Questions about the array below. Indices start at 1.
1) The entry in row 1 and column 1?
2) The bottom entry of the column that holds the smallest entry?
3) The entry just right of -2.71?
4) The entry in the bottom-right corner?
5) The top entry of the column that holds the smallest entry?
6) The entry just left of -1.45?
7) The entry just left of -6.02?
8) The entry in the bottom-left corner?
[[ 0.02 -5.48  2.60 -1.39 -0.89 -2.29]
 [-1.06  0.47  3.50  1.72 -0.82  2.52]
 [ 1.20 -4.97  0.57 -1.10 -3.12 -1.45]
 [ 0.32 -3.58  3.05 -1.12 -3.08 -3.40]
 [ 0.67 -4.42  1.11 -1.09 -3.10 -3.16]
 [ 0.53  3.22 -2.57 -1.80 -2.71 -2.33]
 [-0.60 -6.02  2.59 -0.33 -0.54 -2.82]
 [-0.27 -4.67  2.95 -1.44 -0.67 -3.33]]
1) 0.02
2) -4.67
3) -2.33
4) -3.33
5) -5.48
6) -3.12
7) -0.60
8) -0.27

Read these off the row that follows.
1) What is the maximum?
2) What is the entry just right of -0.28?
3) What is the entry just left of -0.28?
4) What is the entry just left of the smallest entry?
[-3.64  3.12 -2.21 -5.73  0.13 -0.15  0.45  1.57 -0.95  4.47  2.60 -0.28
  0.75  6.04]
1) 6.04
2) 0.75
3) 2.60
4) -2.21

Questions about the table below.
1) Read off the entry in the bottom-right corner.
2) Read off the 5th entry, reading row by row.
3) Read off the first entry of the smallest entry's row.
4) Read off the entry directly below the smallest entry.
5) Read off the second entry on the diagonal from the top-right corner.
6) Read off the entry in the top-right corner.
7) Read off the entry directly above the largest entry.
8) Read off the top entry of the column that holds the smallest entry.
array([[468, 400, 373, 524, 464, 491, 407, 268, 408, 382],
       [490, 450, 429, 248, 413, 420, 541, 483, 406, 451],
       [415, 380, 443, 801, 482, 262, 429, 245, 426, 456],
       [422, 486, 382, 235, 401, 434, 421, 396, 397, 357],
       [403, 510, 414, 601, 399, 465, 404, 590, 397, 271],
       [423, 404, 374, 270, 511, 282, 421, 408, 403, 281],
       [424, 437, 397, 489, 428, 288, 491, 529, 451, 391],
       [404, 403, 473, 745, 435, 333, 546, 407, 402, 387],
       [409, 404, 431, 385, 369, 475, 337, 616, 412, 458],
       [363, 397, 479, 546, 503, 585, 457, 580, 406, 378],
       [442, 503, 407,  16, 535, 604, 443, 537, 420, 416],
       [367, 407, 394, 498, 443, 465, 476, 231, 418, 465],
       [407, 486, 331, 378, 338, 365, 429, 305, 380, 590],
       [522, 452, 451, 448, 333, 327, 342, 316, 413, 486],
       [414, 359, 423, 732, 335, 376, 423, 449, 436, 363]])
1) 363
2) 464
3) 442
4) 498
5) 406
6) 382
7) 248
8) 524

Read these off the table that follows. Indices start at 1.
1) The entry at row 1, column 2?
2) The entry in the bottom-left corner?
3) The entry in the top-left corner?
4) The entry in the bottom-right corner?
5) The entry directly above 6968?
6) The entry at row 3, column 2?
7) The entry at row 3, column 1?
8) The entry directly above 3513?
array([[4515, 7905, 3734, 8174, 7018],
       [7978, 5169, 8169, 3441, 5677],
       [4356, 7323, 3513, 8040, 6856],
       [3973, 7577, 3776, 7886, 6648],
       [5024, 7135, 4496, 7386, 7012],
       [4669, 3889, 7142, 5758, 2566],
       [3823, 3538, 6968, 5738, 2498],
       [4080, 7035, 3659, 8746, 6749],
       [4538, 7387, 3559, 7417, 6794],
       [4579, 7267, 3248, 8491, 6357],
       [8130, 4635, 7798, 3750, 5304],
       [5273, 7449, 4383, 7072, 7160],
       [4217, 7427, 3179, 7721, 6945],
       [4549, 7423, 4405, 7994, 7038],
       [7122, 4675, 7273, 4412, 4417]])
1) 7905
2) 7122
3) 4515
4) 4417
5) 7142
6) 7323
7) 4356
8) 8169

Read these off the array that follows. Rows and columns are numbered from 1.
1) The entry just right of the smallest entry?
2) The entry just left of the largest entry?
3) The entry directly below -3.42?
4) The entry at row 1, column 1?
5) The entry at row 2, column 1?
6) The entry in row 1 and column 2?
7) The entry directly below 3.50?
8) The entry directly below 5.30?
[[-3.08 -2.72 -2.91  3.19  3.60  3.14]
 [-4.11 -3.42 -3.95  3.40  4.05  3.24]
 [ 3.73  4.13  3.50 -3.61 -3.92 -3.54]
 [-2.15 -1.12 -2.17  0.63  1.21  0.42]
 [ 5.62  5.92  5.30 -5.24 -5.80 -5.11]
 [ 3.37  3.25  3.27 -1.99 -2.48 -1.80]
 [ 4.80  5.08  4.53 -4.38 -4.86 -4.26]]
1) -5.11
2) 5.62
3) 4.13
4) -3.08
5) -4.11
6) -2.72
7) -2.17
8) 3.27

1,-10,1,2
-3,5,5,6
-26,-18,17,7
29,-2,-13,5
Which number is the entry directly below 2?
Answer: 6
The bottom-right entry is 5
The bottom entry of the column that holds the smallest entry is 29
The second largest entry: 17
The entry just right of the largest entry: -2
Which number is the entry just right of 17?
Answer: 7

Questions about the matrix below.
1) Give the entry directly above the largest entry.
2) Give the entry just left of 28.
3) Give the third entry on the diagonal from the top-right corner.
4) Give the 1st entry, reading row by row.
5) Give the entry just right of 79.
6) Give the bottom-left entry.
7) Give the entry just right of 99.
8) Give the smallest entry.
array([[ 79, 129, 100,   6,  74],
       [191, 146,  99,  81, 203],
       [190,  96, 139, 111, 196],
       [197, 115, 104, 124, 192],
       [ 98,  87, 189,  28, 122]])
1) 74
2) 189
3) 139
4) 79
5) 129
6) 98
7) 81
8) 6

Questions about the grid below.
1) The minimum?
2) The entry just right of 14.696?
3) The entry just left of the smallest entry?
4) The entry just left of the largest entry?
[[  2.677  -9.385  -2.347  -8.811  -9.462 -10.156  17.701  21.360  -7.268
   -8.953  -8.733   4.563  -9.348  -9.449]
 [ -3.356  12.657  -0.538  13.815  11.854  10.195 -14.659 -17.795  11.666
   13.192  10.695  -0.950  11.756  15.089]
 [-14.924  15.240 -13.711  14.475  14.365  10.617  -0.041   3.418  16.950
   14.696  14.984 -11.912   8.087  14.088]
 [ 12.465   2.658  15.403   3.277   1.711   7.683 -14.685 -19.089  -2.822
    2.390   1.779  12.559   6.044   2.513]
 [-11.105  13.449 -10.325  12.827  12.772  10.416 -13.665 -12.593  14.088
   12.738  12.681  -9.941   9.187  12.328]
 [  9.381  -9.267   6.817  -9.378 -10.766  -7.814  14.428  15.066 -10.867
  -11.081 -11.603  10.381  -6.803 -10.655]]
1) -19.089
2) 14.984
3) -14.685
4) 17.701

Questions about the row below.
1) Which number is the median entry?
2) Which number is the centre entry?
3) Which number is the first entry from the left?
4) Which number is the first entry from the right?
5) Which number is the third entry from the left?
6) Which number is the entry just left of 233?
7) Which number is the 2nd entry from the left?
[76, 83, 83, 90, 233, 105, 90, 124, 106, 157, 239, 30, 110, 123, 187]
1) 106
2) 124
3) 76
4) 187
5) 83
6) 90
7) 83

Questions about the matrix below. Indices start at 1.
1) What is the entry directly above -0.30?
2) What is the entry in row 1 and column 1?
3) What is the entry directly below -0.66?
4) What is the entry at row 2, column 1?
5) What is the entry in the top-right corner?
6) What is the entry in the bottom-left corner?
7) What is the top entry of the column that holds the smallest entry?
8) What is the entry just right of -2.59?
-0.73	-0.80	-0.37	-0.85	-1.17	-1.01
-1.25	-1.06	-0.18	-0.37	-0.46	-1.02
-1.00	-0.72	0.01	-0.93	-1.68	-1.03
-1.13	-0.89	-0.10	-0.41	-1.30	-0.70
-0.30	-0.71	-1.18	-0.63	-1.04	-0.81
-1.46	-0.97	-2.59	-1.02	-1.11	-0.87
-0.74	-0.72	-0.66	-1.64	-0.85	-0.78
-0.92	-0.73	-0.90	-1.84	-0.63	-1.22
-1.22	-0.74	1.75	-1.10	-0.53	-0.74
-0.95	-1.09	-1.17	-0.39	-0.64	-0.82
1) -1.13
2) -0.73
3) -0.90
4) -1.25
5) -1.01
6) -0.95
7) -0.37
8) -1.02
